These are the activations of a small neural network, seen along a few directions. Each row is one input.
In each table, some parts of the input vary, and every possible input appears once, in random order.
Descriptions start from the smaller parts, as in this example, which fits no table here: one of 8 places around a ring, together with either a single point or one of 9 places along a line or (one of 3 separate values, together with one of 6 places along a line).
Shared parts are said once, and a part with two or three values counts as separate values.

Other details of the inputs vary at random and push rows far along two fixed directions, the same in every table; ignore that.

Table:
R1: -17,-1,1,22,11,-12,-10,10,-8,-3,-12
R2: -19,9,-8,8,15,-11,4,-21,2,-17,-17
R3: 4,14,10,5,18,-5,2,-6,2,-10,-9
R4: -9,-4,-2,10,15,-4,12,-23,12,-12,-24
R5: -8,12,6,16,4,-17,-32,19,-1,6,1
R6: 8,-4,8,6,-7,-1,-5,17,-3,14,7
R7: -3,-10,-6,0,-6,8,14,2,-3,1,-5
R8: -19,14,-2,2,31,1,38,-49,5,-37,-40
R9: -11,3,0,1,12,-1,3,-13,-3,-14,-6
R10: 16,3,9,6,1,-10,-27,24,-7,8,19
R11: 6,3,10,4,-1,-4,-29,30,-4,10,13
R12: -19,27,12,31,49,-28,4,-36,-3,-35,-31
R13: 9,-13,5,5,-3,-5,-14,7,6,11,8
R14: 12,0,-6,-22,-16,12,14,-10,7,7,11
R15: 6,-13,-5,-15,-16,16,25,-9,0,6,8
R16: 1,4,3,5,-7,-11,-33,22,-2,14,18
R17: 17,-4,-5,-26,-23,14,6,-1,5,14,19
R18: 9,2,9,5,0,-6,-28,31,-4,9,12
R19: 0,13,5,19,9,-23,-30,11,-4,2,4
R20: 21,-6,1,-27,-17,17,10,0,2,8,19
R21: -1,-7,0,0,-5,7,13,-1,-1,3,-5
R22: -7,26,15,43,27,-41,-48,22,-5,-2,-8
R23: 6,-10,-9,-24,-11,17,17,-8,2,-3,8
R24: 14,13,11,5,-4,-11,-27,23,3,17,14
R25: -16,-10,-15,-4,5,12,41,-34,-2,-19,-20
R26: -6,-6,-1,3,2,2,15,-13,-4,-4,-5
R27: -13,-11,-6,-1,-7,11,11,2,-3,1,-5
R28: -14,-12,-7,0,-6,7,9,-3,-5,0,0
R29: 12,-7,-8,-24,-11,21,23,-4,4,-2,2
R30: 11,-9,-12,-27,-28,20,7,9,8,13,12
R31: 17,-3,-5,-27,-25,19,9,4,9,15,13
R32: -10,-13,-9,0,-6,4,8,-1,-5,0,0
Description of these inputs: one of 2 separate values, together with either a single point or (one of 3 separate values, together with one of 5 places along a line).
The inputs of R10 and R29 match in every part but the choice among 2 separate values. If R9 is changed in the same way as R10 into R29, which row does it become? -> R11
Change only the choice among 2 separate values in R1. List by row number the other rows that result. -> R32

Table:
R33: -7,19,15,-4,21,0,6,-30,-7,-30,-24
R34: -12,-6,-3,-9,14,12,11,-1,-13,-14,-7
R35: -17,-6,-25,-6,-7,13,23,-25,5,-18,-21
R36: -13,-1,-4,-3,5,17,32,-31,15,-2,-15
R37: -13,10,-1,-9,4,8,11,-17,-1,-13,5
R38: -6,28,2,31,20,-22,-30,9,3,-7,-5
R39: 9,13,13,33,31,-37,-28,1,-8,-4,5
R40: 9,-21,-8,-21,-42,7,-8,32,2,24,24
R41: 3,-3,5,-16,7,15,31,-37,19,-15,-23
R42: 14,-3,-6,-30,-35,16,12,20,5,27,26
R43: 44,-19,15,-41,-38,33,5,14,14,30,19
R44: -3,18,24,30,20,-25,-23,42,-11,3,-4
R45: 12,16,1,-8,3,9,8,-15,4,-16,-22
R46: 34,-13,3,-14,-34,10,-6,26,-2,31,45
R47: -11,-9,-26,-16,-6,23,37,-28,6,-19,-23
R48: -8,1,-6,11,2,-2,24,-32,-7,-3,-9
R49: -15,9,-7,-5,-10,-2,18,-13,3,5,-9
R50: -18,7,-4,-8,-6,9,6,-22,-7,-3,-3
R51: -32,-3,-11,6,15,-10,-3,-25,-6,-25,-15
R52: 6,-25,-10,-32,-40,26,-6,18,-6,16,33
R53: -18,26,17,28,25,-23,-35,10,-13,-4,6
R54: -19,-12,-18,-22,-13,20,54,-23,6,-15,-19
R55: -7,-16,-1,0,14,11,17,-4,4,-1,-16
R56: -17,-20,-8,-4,4,14,28,-26,11,-10,-23
R57: -8,25,7,20,28,-36,-23,10,4,-3,1
R58: 19,-15,2,-23,-27,24,5,12,17,27,27
R59: 12,6,25,38,19,-18,-21,32,-20,5,8
R60: -5,-22,-15,3,-6,-5,13,-21,-5,-6,-2
R61: -10,-11,10,30,8,-27,-47,21,3,12,1
R62: -18,-3,-6,-3,-1,14,30,-36,14,1,-20
R63: -18,-18,-4,0,2,17,31,-23,11,-10,-22
R64: -22,5,9,26,22,-21,-33,12,-15,-13,-4
R65: -23,2,-22,12,10,-10,-1,-22,3,-22,-26
R66: -4,10,-9,-12,14,-10,19,-21,10,-13,-12
R67: -4,20,-14,3,25,-7,4,-24,9,-22,-19
R68: 0,6,21,29,-4,-20,-49,27,-1,33,10
R69: -7,14,25,24,23,-9,-27,29,-19,-5,3
R70: 0,11,15,25,33,-27,-31,1,11,1,-5
R71: 21,-6,-4,-38,-18,18,-6,9,1,11,35
R72: 4,-15,-6,3,11,5,24,-7,-14,-6,-6
R73: 4,1,14,21,11,-29,-41,57,-14,17,9
R74: -7,-4,-12,-1,-8,7,35,-42,-5,-3,-13
R75: -5,8,1,-23,8,13,25,-36,1,-30,-14
R76: -16,24,-11,13,16,0,11,-22,5,-15,-21
R77: 46,-15,11,-28,-31,19,8,7,-5,18,23
R78: -14,12,2,37,16,-19,-30,18,-6,-9,-14
R79: 25,-13,-5,-11,-34,19,-23,53,-4,28,28
R80: -18,19,-3,-1,31,-6,5,-28,0,-25,-4
R81: -6,-18,-13,0,2,6,35,-29,-6,-15,-13
R82: 1,-11,-7,-24,3,18,36,-42,23,-14,-18
R83: -21,-7,-6,-10,8,20,29,-17,-8,-22,-14
R84: -4,-16,-9,1,5,13,42,-23,-8,-15,-14
R85: -7,26,3,34,8,-24,-42,18,-5,11,-2
R86: 49,-15,11,-23,-33,11,-10,25,-3,26,39
R87: 12,12,13,30,22,-32,-32,16,-7,8,21
R88: 24,-11,-2,-43,-28,21,-7,9,2,10,35
R89: 7,-2,-2,1,13,-8,18,-33,1,-18,-8
R90: 20,-15,-16,-24,-21,27,3,29,-2,17,13
R91: 13,-24,-12,-25,-44,2,-18,35,3,30,29
R92: -20,-21,-10,-4,-3,13,26,-29,13,-9,-20
R93: -21,21,-14,13,7,-3,7,-30,1,-11,-28
R94: 11,-21,-11,-29,-36,13,7,26,2,20,19
R95: -22,24,14,29,19,-25,-38,6,-15,0,2
R96: 1,26,21,18,20,-36,-25,10,0,-9,-12
R97: -12,25,11,26,18,-34,-21,11,1,-3,-4
R98: 23,-13,-2,-28,-16,20,2,11,19,26,30
R99: -5,4,-13,-13,5,33,49,-21,2,-20,-26
R100: 5,25,5,26,23,-30,-43,9,3,-11,-8
R101: 40,-2,16,-34,-37,9,-12,36,2,28,24
R102: 26,2,-17,-30,-21,20,-2,15,13,18,30
R103: -7,0,15,47,20,-30,-24,14,-17,-5,-2
R104: 36,0,-5,-31,-29,22,-3,15,10,11,17
R105: 18,-18,0,-21,-35,13,-3,49,-3,29,26
R106: -11,-16,-10,11,1,-3,20,-26,-7,-13,-10
R107: 12,-4,-4,-23,-44,7,-6,24,1,36,23
R108: -5,-5,21,34,16,-16,-33,32,-2,11,-2
R109: -16,5,17,30,14,-20,-42,29,-17,-4,7
R110: -4,3,-10,-21,3,-3,29,-30,14,-19,-17
R111: -7,8,-2,18,14,-7,21,-29,-4,-9,-7
R112: 3,5,29,32,20,-10,-27,35,-3,11,-1
The inputs of R39 and R66 match in every part but one. If R89 is changed in the same way as R39 into R66, which row does it become? -> R110
The inputs of R67 and R70 match in every part but one. If R79 is changed in the same way as R67 into R70, which row does it become? -> R108
The inputs of R65 and R91 match in every part but one. If R38 is changed in the same way as R65 into R91, which row does it become? -> R97
Describe the family of inputs behind these rows. -> one of 5 separate values, together with either a single point or one of 6 places along a line or one of 9 places along a line
Change only the choice among 5 separate values in R90. List by row number the other rows that result. -> R34, R55, R72, R73
Change only the place on the line of 6 in R83. List by row number the other rows that result. -> R34, R51, R52, R64, R109
Change only the choice among 5 separate values in R36. List by row number the other rows that result. -> R42, R53, R76, R111

Table:
R113: -12,-15,-8,0,6,14,49,-36,2,-15,-25
R114: 6,27,20,28,23,-32,-47,20,-1,1,4
R115: 36,-2,11,-6,-29,-10,-49,43,7,43,42
R116: -8,-17,0,10,-14,4,-15,33,-6,16,4
R117: 6,12,2,-2,7,-4,10,-21,12,-7,-12
R118: -10,14,25,60,39,-47,-43,13,-13,-3,-8
R119: 38,-5,-4,-55,-34,39,23,6,12,16,24
R120: -20,16,-8,8,19,-18,3,-38,9,-19,-21
R121: 36,-1,-3,-61,-30,42,22,11,8,10,27
R122: -37,1,-9,21,19,-9,10,-14,-5,-21,-29
R123: -18,-3,7,26,27,-6,23,-17,-4,-20,-34
R124: -3,-3,-1,-4,10,7,24,-23,-9,-19,-5
R125: 16,-6,18,19,-2,-20,-45,38,-14,22,33
R126: -25,-8,-28,-21,-7,23,40,-26,0,-20,-19
R127: -4,-11,-20,-23,-34,16,-4,12,1,16,19
Describe the family of inputs behind these rows. -> either one of 4 places along a line or one of 5 places along a line or one of 6 places along a line
Which other rows belong to the same alternative as R114? List them by row number. -> R115, R117, R119, R120, R121
